These are the activations of a small neural network, seen along a few directions. Each row is one input.
Each table varies a few parts of the input and shows all the possible inputs, shuffled.
Descriptions start from the smaller parts, as in this example, which fits no table here: one of 2 separate values, together with either a single point or one of 9 places around a ring or (one of 4 places along a line, together with one of 5 places around a ring).
Shared parts are said once, and a part with two or three values counts as separate values.
(in the rows, 128 means zero)

Other details of the inputs vary at random and push rows far along three fixed directions, the same in every table; ignore that.

Rows:
R1: [ 98 129 103 112 110 148 142 113 195 177 177]
R2: [153 112  96 154 155 127 109 158  73 146 145]
R3: [124 124 157 161 100 105 169 106 101  96  48]
R4: [147 111 102 175 145 153 132 139  78 140 154]
R5: [112 112 116 125 129 113 138 138 111 157 120]
R6: [172 138 162 130 134 132  64 132  87  38 127]
R7: [135 140 162 154  95 108 133  87  90  65  40]
R8: [120 114 107 129 127 181 135 146 161 188 185]
R9: [ 52 132 113  91 110  86 199 102 189 197  91]
R10: [162 135 148 132 123 122  82 138  85 105 101]
R11: [166 104 106 150 193 184 132 182  83 156 182]
R12: [118 152 134  90 127 128  81 115 193 101 177]
R13: [ 93 104 111 144 170 102 217 113 100 141  74]
R14: [155 160 136  90  98 115  46 120 164 102 160]
R15: [135 156 156  84 113 132  92 133 205  99 168]
R16: [104 108 119 148 122 141 163 121 114 154 130]
R17: [155 118 115 142 137 128 132 173 100 152 132]
R18: [100 155 161  92 115 100 137  88 175  89  91]
Description of these inputs: one of 3 separate values, together with either a single point or one of 5 places around a ring.
Q: Changing only the choice among 3 separate values turns R18 into R9. The same change can be made to R12. Which row results?
A: R2

Rows:
R19: [ 90 123 118 118 102 141 149 115 188 168 162]
R20: [166 111  98 155 168 173 114 164  83 144 184]
R21: [172 144 136 114 151 136  55 149 108  80 164]
R22: [ 92 130 125 107 125 150 151 109 192 155 158]
R23: [116 114 152 161 127 130 168 106  98 102  77]
R24: [171 131 138 151 120 173  70 139 109  95 172]
R25: [126 127 151 132 135 101 160 119 102  95  65]
R26: [122 115 123 162 129 113 177 111  89 130  75]
R27: [121 112 144 160 125 130 182 120  99 121  77]
R28: [130 148 170 127 108  98 128  97 119  62  57]
R29: [168 110  99 148 175 165 112 170  79 138 184]
R30: [106 153 155  95  66 121  98  94 222 116 145]
R31: [111  96  93 168 142 107 194 143  54 194  75]
R32: [166 113  92 138 182 149 111 181  82 143 182]
R33: [181 159 171 105 122 142  24 129 139  34 153]
R34: [ 91 114  85 107 165 121 185 156 165 208 164]
R35: [113 112 136 151 153 120 178 114  90 114  77]
R36: [118 144 171 111 135  82 122 101 120  55  62]
R37: [109 159 157  85  85 129 108  94 218 112 140]
R38: [177 137 124 138 133 153  65 145 104  94 170]
R39: [ 95 127 103 110  92 129 134 122 174 206 149]
R40: [184 142 136 115 158 143  74 171 112  92 164]
R41: [166 111  92 151 170 161 113 175  81 145 182]
R42: [ 86 104  79 131 142 151 194 131 163 215 173]
R43: [104 156 141  73  72  96  77 111 197 141 131]
R44: [100 140 121 100 108 120 133 116 196 154 151]
R45: [119 123 123 133 132  74 145 136  74 144  60]
R46: [114 115 129 158 134 122 169 101  89 121  84]
R47: [127 137 164 139  62  93 104  96 104  97  51]
R48: [ 97 133 114  97 123 118 146 128 191 166 154]
Q: What do these inputs look like to the network?
A: one of 5 places along a line, together with either a single point or one of 5 places around a ring
Q: Changing only the place on the line of 5 turns R28 into R40. The same change can be made to R20. Which row results?
A: R21
Q: Start at R23 and move only the place on the line of 5, one step at a time. The first step leads to R22. Which rows follow, in order?
A: R35, R33, R36
Q: Change only the place on the ring of 5 in R23. List by row number the other rows that result.
A: R19, R24, R27, R30

Rows:
R49: [152 116 138 157 139  97 134 154  87 109  71]
R50: [154 119 150 133  92 133  67 143 118 123 130]
R51: [163 159 125 141 125 115  65 135 103  66 128]
R52: [123 132  94 105 108 123 117 127 169 153 192]
R53: [141  89 108 150 142 114 191 160  88 176 108]
R54: [ 73 141 116 103  94  76 182  80 164 143  94]
R55: [115 126  97 119  98 146  76 132 159 162 202]
R56: [126  80 103 188 148 174 163 159  70 162 155]
R57: [ 74 138 112 108  86 118 118  97 177 163 147]
R58: [108 122  87 128 117 157 116 130 144 195 190]
R59: [121 161 126  94 123 138 124 147 195 167 143]
R60: [134 135 171 101 119  91  83 131 111  69  93]
R61: [105  99 121 148 191 144 204 137  83 146 124]
R62: [141 134 161  98 139 113  95 133 125 107 112]
R63: [157 140 161 155 102 163  71 119 102  74 135]
R64: [164 116 100 172 174 177 135 182  91 127 179]
R65: [103 110 140 134 103 148 127 109 168 143 151]
R66: [140 160 165 123 106  89 102 126 126  74  66]
R67: [180 119 101 176 164 126  95 157  66 101 132]
R68: [169 112  81 166 149 187 101 146  63 169 152]
R69: [152 132 136 163 156 145 157 121  95  90  69]
R70: [123 121 131 113 114 142 145 120 192 139 174]
R71: [ 87 123 115 109 122 101 164 152 185 175 130]
R72: [154 145 135 128 138 162  93 143 180 110 185]
R73: [ 72 143 120 115 121  72 173  83 179 145  79]
R74: [150 122 111 123 125 172 113 157 167 137 229]
R75: [162 133 119 145 111 147  56 123 104 122 158]
R76: [ 96  84  94 174 135 112 179 115  78 183  95]
R77: [117 153 142 119 124 140 119 125 190 105 153]
R78: [ 80  97 121 155 114 110 202 132  84 185  63]
R79: [150 124  89 151 143 129 152 137  83 149 144]
R80: [112 137 109 107 130 130 139 167 181 176 162]
R81: [133 162 113 115 126 120  88 127 164 119 163]
R82: [119 146 146 111 101 135 143 104 180 111 148]
R83: [128 140 141 107  83 147  73 140 158 148 158]
R84: [147 145 157 144 120 121  92 127 136  49 123]
R85: [194 124 123 152 131 141 111 179  53 110 130]
R86: [166 141 142 142 123 122 152 134  71 119  69]
R87: [151 160 127 129 126 112  94 101 121  78  72]
R88: [ 68 109 130 101 150 127 177 120 176 146 154]
R89: [ 99 135 135  70 132 125 117 146 175 153 159]
R90: [137 115  93 135 182 139 123 155  70 138 162]
R91: [ 66 113 151  80 126  74 169 106 177 151  81]
R92: [158 150 140 131 105  95 103  92 109  80  98]
R93: [ 71 135 122  89 141  91 156  91 153 144 116]
R94: [128 103 136 141 182 146 165 132  95 127 132]
R95: [144 125 104 117 139 190 158 134 172 171 184]
R96: [105 140 167  91 126  89 129 114 128 103  76]
R97: [106 145 160 105 128  72 113  71 118  71  61]
R98: [114 104 123 172 128 162 159 133  88 141 128]
R99: [147 128 174 120 142 126  85 113 123  50 125]
R100: [151 133 132 131 136 155  88 147 182 105 189]
R101: [126  99 118 168 153 134 225 122  94 152 105]
R102: [155 110 119 136 193 187 141 145  92 131 147]
R103: [136 106  93 138 179 131 118 157  73 134 166]
R104: [112 117 105 121 174 123 165 108  90 147  85]
R105: [142 125 127 111 149 113  79 120 116  99 147]
R106: [104 147 137 130 103  62 119  93 130  65  61]
R107: [ 52 123 140  91 143 116 197 101 183 144 127]
R108: [167 135 167 156 105 161  66 114 106  77 133]
R109: [164 129 115 129 114 117  93 119 122 106 149]
R110: [ 92  94 126 159 123 110 201 123  90 193  60]
R111: [158 128 138 146 120 109 151 141  70 114  79]
R112: [118 141 156 128 100 112 159  97 140  81  98]
R113: [ 90 142 147 109  86 130 144 107 159 176  93]
R114: [134 131 124 118 115 204 102 123 178 160 182]
R115: [137 140 160 111  93  90 139 108 138 113  79]
R116: [156 154 162 126 112  97  88 132 129  77  77]
R117: [134 117 118 127 185 148 167 165  73 174 116]
R118: [143 126 112  96 104 141 108 167 174 164 197]
R119: [131 152 111  97 106 125 124  90 167 137 124]
R120: [133 124 150 133  84 121  79 142 116 113 117]
Q: What do these inputs look like to the network?
A: one of 3 separate values, together with one of 4 places along a line, together with either a single point or one of 5 places around a ring
Q: Changing only the place on the line of 4 turns R84 into R74. The same change can be made to R59. Which row results?
A: R86
Q: Change only the place on the line of 4 in R99. List by row number the other rows that result.
A: R65, R70, R100
Q: Which other rows agree with R79 in the place on the line of 4 and the choice among 3 separate values? List them by row number.
A: R52, R54, R92, R109, R119
Q: Change only the choice among 3 separate values in R105. List by row number the other rows that result.
A: R91, R99
